A small network was trained on made-up records. Each row is its average activation on records with the value named, seen along a few directions.
Values that are neighbours, or in one group, have similar rows; names and order tell nothing.
In the rows, zero is written as 500.
Strong random noise was added to every row along 19 fixed directions; ignore it. To show where, here is one row again and again, with new noise each time:
[503 618 626 592 579 503 518 525 543 384 668 543 601 515 586 518 423 493
 400 490 465 610 434 604 547 538 408 354 350 519 590 249 641 429]
[414 525 488 539 424 336 557 577 564 509 463 466 467 540 430 730 408 687
 408 499 574 510 438 413 499 557 419 492 415 456 588 636 475 332]
[488 526 413 298 486 468 589 268 636 417 451 429 481 463 636 631 497 517
 591 500 600 508 419 492 671 614 447 606 433 605 345 522 482 435]
[471 611 635 517 496 312 435 568 542 443 610 549 284 413 445 643 532 516
 666 601 570 458 342 483 526 594 328 398 575 485 577 359 465 434]
[682 529 502 592 509 574 550 488 629 550 479 617 628 614 555 678 315 629
 405 494 644 624 554 658 550 548 481 458 447 485 433 392 528 444]
[682 467 520 551 572 644 509 564 456 595 586 605 472 560 474 510 464 345
 402 530 477 384 733 429 545 542 718 576 428 608 416 501 510 571]
[744 501 498 489 674 282 593 536 531 582 486 384 548 585 490 504 477 443
 567 514 310 722 503 553 502 424 739 730 655 353 608 532 398 413]
[385 520 523 643 427 462 454 371 368 422 453 447 511 243 301 322 517 579
 588 575 387 512 378 493 327 735 375 436 549 601 722 500 605 632]
[348 512 553 442 396 549 415 677 403 553 414 522 577 515 506 506 521 425
 536 378 431 432 489 638 549 610 547 361 482 472 386 535 368 473]
[483 537 454 516 534 538 530 336 551 489 492 387 583 469 522 453 481 480
 540 531 434 617 477 532 476 440 533 468 319 528 402 393 504 472]
[609 548 424 331 485 577 528 451 553 569 469 622 537 544 610 607 299 621
 565 570 618 451 593 579 622 598 606 595 441 468 304 525 508 546]
[445 561 534 436 552 442 411 438 447 531 606 458 438 430 450 423 561 467
 611 562 515 509 447 572 477 360 471 503 541 363 430 431 530 569]
[632 550 601 546 355 510 386 553 441 678 433 563 680 557 420 512 435 646
 485 484 730 505 346 701 594 552 312 556 635 403 547 559 556 636]
[517 578 553 868 469 618 643 532 591 408 530 517 513 472 412 619 534 514
 380 520 361 711 483 599 417 637 412 453 383 605 636 449 519 555]
[476 570 468 473 614 519 492 403 443 498 416 378 455 559 559 422 497 438
 586 434 314 526 467 545 509 466 610 453 408 477 377 520 502 447]
[393 501 510 496 556 431 643 532 536 579 586 565 312 641 492 636 510 582
 421 516 666 557 341 533 575 450 438 541 327 377 443 647 544 525]
[538 474 459 716 532 556 538 562 523 476 359 555 403 548 347 595 468 433
 601 493 406 589 427 459 404 516 518 485 366 574 465 440 577 475]
[485 527 469 630 423 448 521 417 434 561 630 494 571 425 406 378 464 475
 419 579 573 326 420 398 588 579 490 539 399 727 529 610 667 550]
[464 492 459 427 423 696 560 559 580 294 372 560 654 537 613 527 517 481
 488 493 397 609 532 620 462 390 411 545 511 430 483 385 559 562]
[680 333 490 442 573 450 612 546 561 495 409 474 713 599 570 510 488 341
 394 374 435 641 529 470 576 554 657 630 522 600 590 450 454 359]
[490 401 574 513 545 412 487 454 361 391 373 481 384 457 348 501 553 506
 426 430 460 404 492 404 386 759 412 468 671 574 754 609 559 469]


Values of D:
d13: [502 533 564 415 542 519 425 449 479 543 455 437 533 530 577 456 440 471
 525 447 478 501 510 525 569 571 588 379 370 499 409 410 418 425]
d12: [522 557 705 671 617 467 475 552 510 472 685 421 481 551 559 488 707 265
 443 416 442 483 396 554 582 525 455 358 503 641 582 382 447 431]
d11: [648 408 449 504 643 551 523 346 477 424 398 575 529 548 435 353 389 465
 621 577 489 621 497 556 361 458 568 503 473 500 478 290 645 568]
d3: [467 596 513 520 363 541 517 470 486 481 451 591 623 540 516 540 389 580
 496 534 617 300 482 667 611 749 448 403 472 629 406 594 510 511]
d7: [540 524 499 726 458 501 484 671 515 551 568 556 512 603 484 498 469 553
 408 489 521 512 469 448 474 304 428 392 514 507 538 499 553 414]
d8: [467 567 527 512 663 472 597 402 384 412 485 450 367 655 423 399 458 399
 525 594 355 367 540 508 438 499 670 413 310 493 428 541 566 472]
d14: [540 375 499 393 425 611 344 588 538 639 465 497 523 641 606 507 544 473
 394 350 794 423 410 252 610 187 312 517 363 515 435 443 562 463]
d2: [407 540 381 575 478 449 517 458 524 462 417 421 423 489 420 481 464 619
 614 549 448 533 367 356 384 405 412 472 346 514 512 516 557 463]
d5: [533 538 400 676 482 390 411 476 534 723 499 443 366 408 314 500 482 560
 888 653 513 558 333 447 396 330 582 582 475 440 386 495 494 586]
d9: [559 605 402 389 521 442 342 395 527 540 446 331 363 464 604 534 621 421
 715 382 476 390 507 469 616 379 491 596 749 480 292 627 417 447]
d1: [441 620 398 574 484 459 434 391 538 509 594 368 462 415 535 439 470 667
 519 532 486 555 459 382 443 271 414 520 496 431 495 548 582 469]
d10: [618 579 527 603 527 428 581 720 500 489 506 664 509 578 586 469 419 455
 596 502 368 463 418 603 624 621 622 521 656 555 581 525 484 478]
d4: [380 545 446 507 525 494 508 489 445 489 466 471 505 540 488 396 524 499
 542 408 494 542 339 552 595 385 463 567 410 433 446 589 663 561]
d6: [643 501 464 727 586 452 554 610 463 554 623 687 426 508 378 405 374 478
 608 652 434 509 512 495 381 537 647 499 503 544 571 414 611 564]
D is arranged as 3 separate groups.
- List the group mates of d12, in the order listed. => d5
- List the group mates of d7, in the order listed. => d14, d2, d9, d1, d6

Values of C:
c8: [250 400 401 534 278 648 405 688 469 945 200 628 240 485 500 495 476 894
 653 338 717 683 299 526 443 474 401 400 438 238 329 797 229 714]
c4: [644 527 631 582 548 571 455 474 454 792 488 541 689 688 681 329 301 794
 342 491 625 634 503 813 457 511 541 154 508 299 552 437 344 528]
c1: [393 664 692 589 307 441 502 679 487 586 700 491 335 324 297 631 714 379
 599 703 449 424 573 620 529 704 520 500 543 452 501 562 139 667]
c9: [909 538 424 489 704 507 435 449 620 590 463 602 268 622 886 338 465 302
 803 439 449 464 410 415 730 392 623 437 715 721 289 279 442 378]
c2: [504 494 599 315 410 527 587 444 461 487 361 263 517 576 407 541 678 338
 500 662 368 332 641 409 493 589 631 620 360 525 484 647 176 539]
c5: [446 505 332 348 366 459 320 458 576 378 421 549 533 300 482 793 368 708
 580 433 651 364 670 460 466 589 391 541 792 504 398 543 553 362]
c3: [426 315 390 363 539 619 738 384 497 497 535 838 513 397 472 231 365 463
 774 835 621 619 358 681 375 675 650 530 244 534 358 269 609 875]
c7: [551 326 535 651 766 383 621 254 496 303 547 519 539 544 423 430 466 327
 340 489 475 474 549 481 376 603 561 226 450 737 618 258 696 240]
c6: [461 643 590 484 483 485 570 666 395 501 527 603 350 595 539 399 566 404
 755 630 358 429 263 692 574 625 512 487 516 459 469 576 425 675]
C is arranged as a 3 by 3 grid.
- Which values are neighbours of c3? Give them in the order they are listed. => c8, c4, c2, c6
- How many steps from neighbour to neighbour lead from c5 to c9, at the fewest? => 2
A value of C combines one of 3 hidden first parts with one of 3 second parts; all combinations occur once.
- c2 and c6 share the first part; c2 and c7 share the second. Which value has the first part of c7 and the second part of c6? => c5

Values of V:
v2: [282 442 388 507 374 477 492 638 455 547 334 441 645 503 508 483 362 657
 434 376 389 545 497 426 388 534 572 356 355 481 524 628 415 341]
v3: [383 461 497 511 591 332 442 402 503 559 736 483 539 244 427 345 583 351
 660 447 571 687 311 565 585 468 533 556 507 532 447 326 604 551]
v1: [472 473 371 366 446 476 591 347 482 520 284 268 711 514 585 416 558 504
 512 368 355 603 446 640 584 565 622 694 616 481 441 788 400 512]
v10: [317 528 478 547 432 596 423 511 521 610 626 416 576 259 514 506 444 687
 415 413 488 703 469 339 485 579 459 551 185 506 601 497 562 591]
v8: [647 592 458 545 505 720 501 393 462 603 346 540 392 746 474 471 449 433
 622 577 626 356 314 488 633 378 436 601 186 582 215 562 709 673]
v7: [768 565 545 463 591 612 433 360 528 465 548 546 543 588 520 472 385 529
 511 581 705 501 351 339 627 355 327 743 320 550 559 326 901 650]
v11: [555 483 641 306 724 363 604 396 479 362 583 463 478 491 552 548 528 391
 498 480 396 592 606 598 492 809 615 461 538 480 614 369 361 391]
v4: [367 441 540 407 503 485 540 564 519 585 588 529 502 481 526 487 520 584
 396 476 608 667 459 520 509 406 456 525 379 318 548 483 485 562]
v16: [355 461 616 280 470 753 514 563 506 368 510 591 471 466 583 629 588 424
 412 388 552 545 603 494 589 686 417 511 244 496 451 384 477 621]
v14: [419 670 423 552 452 471 716 590 590 268 532 531 345 497 584 648 570 359
 612 609 222 360 526 555 629 614 625 609 562 622 407 659 453 477]
v5: [435 559 589 586 458 529 417 570 446 518 576 532 632 431 431 565 385 613
 400 433 546 501 501 504 505 676 431 386 329 549 592 424 593 460]
v9: [537 301 463 419 623 543 480 484 451 602 561 585 464 536 532 435 523 533
 344 372 669 562 543 431 480 401 518 587 593 427 546 578 603 580]
v6: [537 679 521 622 426 594 351 614 607 512 671 542 556 430 468 835 329 677
 322 477 579 472 800 419 510 438 436 470 384 448 448 407 553 375]
v13: [367 580 382 558 347 483 476 323 466 394 377 433 676 436 371 501 438 563
 594 531 534 423 373 665 461 582 344 471 500 579 369 575 643 483]
v15: [600 592 650 420 646 503 284 542 403 475 446 399 296 616 591 496 467 535
 480 478 365 291 654 278 398 375 501 282 541 388 614 386 459 313]
v12: [494 627 490 553 507 444 399 435 534 630 545 314 419 444 442 623 427 562
 524 504 442 463 658 368 475 515 635 379 302 527 354 498 299 327]
A value of V combines one of 4 hidden first parts with one of 4 second parts; all combinations occur once.
- v16 and v3 share the first part; v16 and v12 share the second. Which value has the first part of v12 and the second part of v3? => v7
- v11 and v5 share the first part; v11 and v2 share the second. Which value has the first part of v2 and the second part of v5? => v9
- v4 and v14 share the first part; v4 and v6 share the second. Which value has the first part of v6 and the second part of v14? => v15
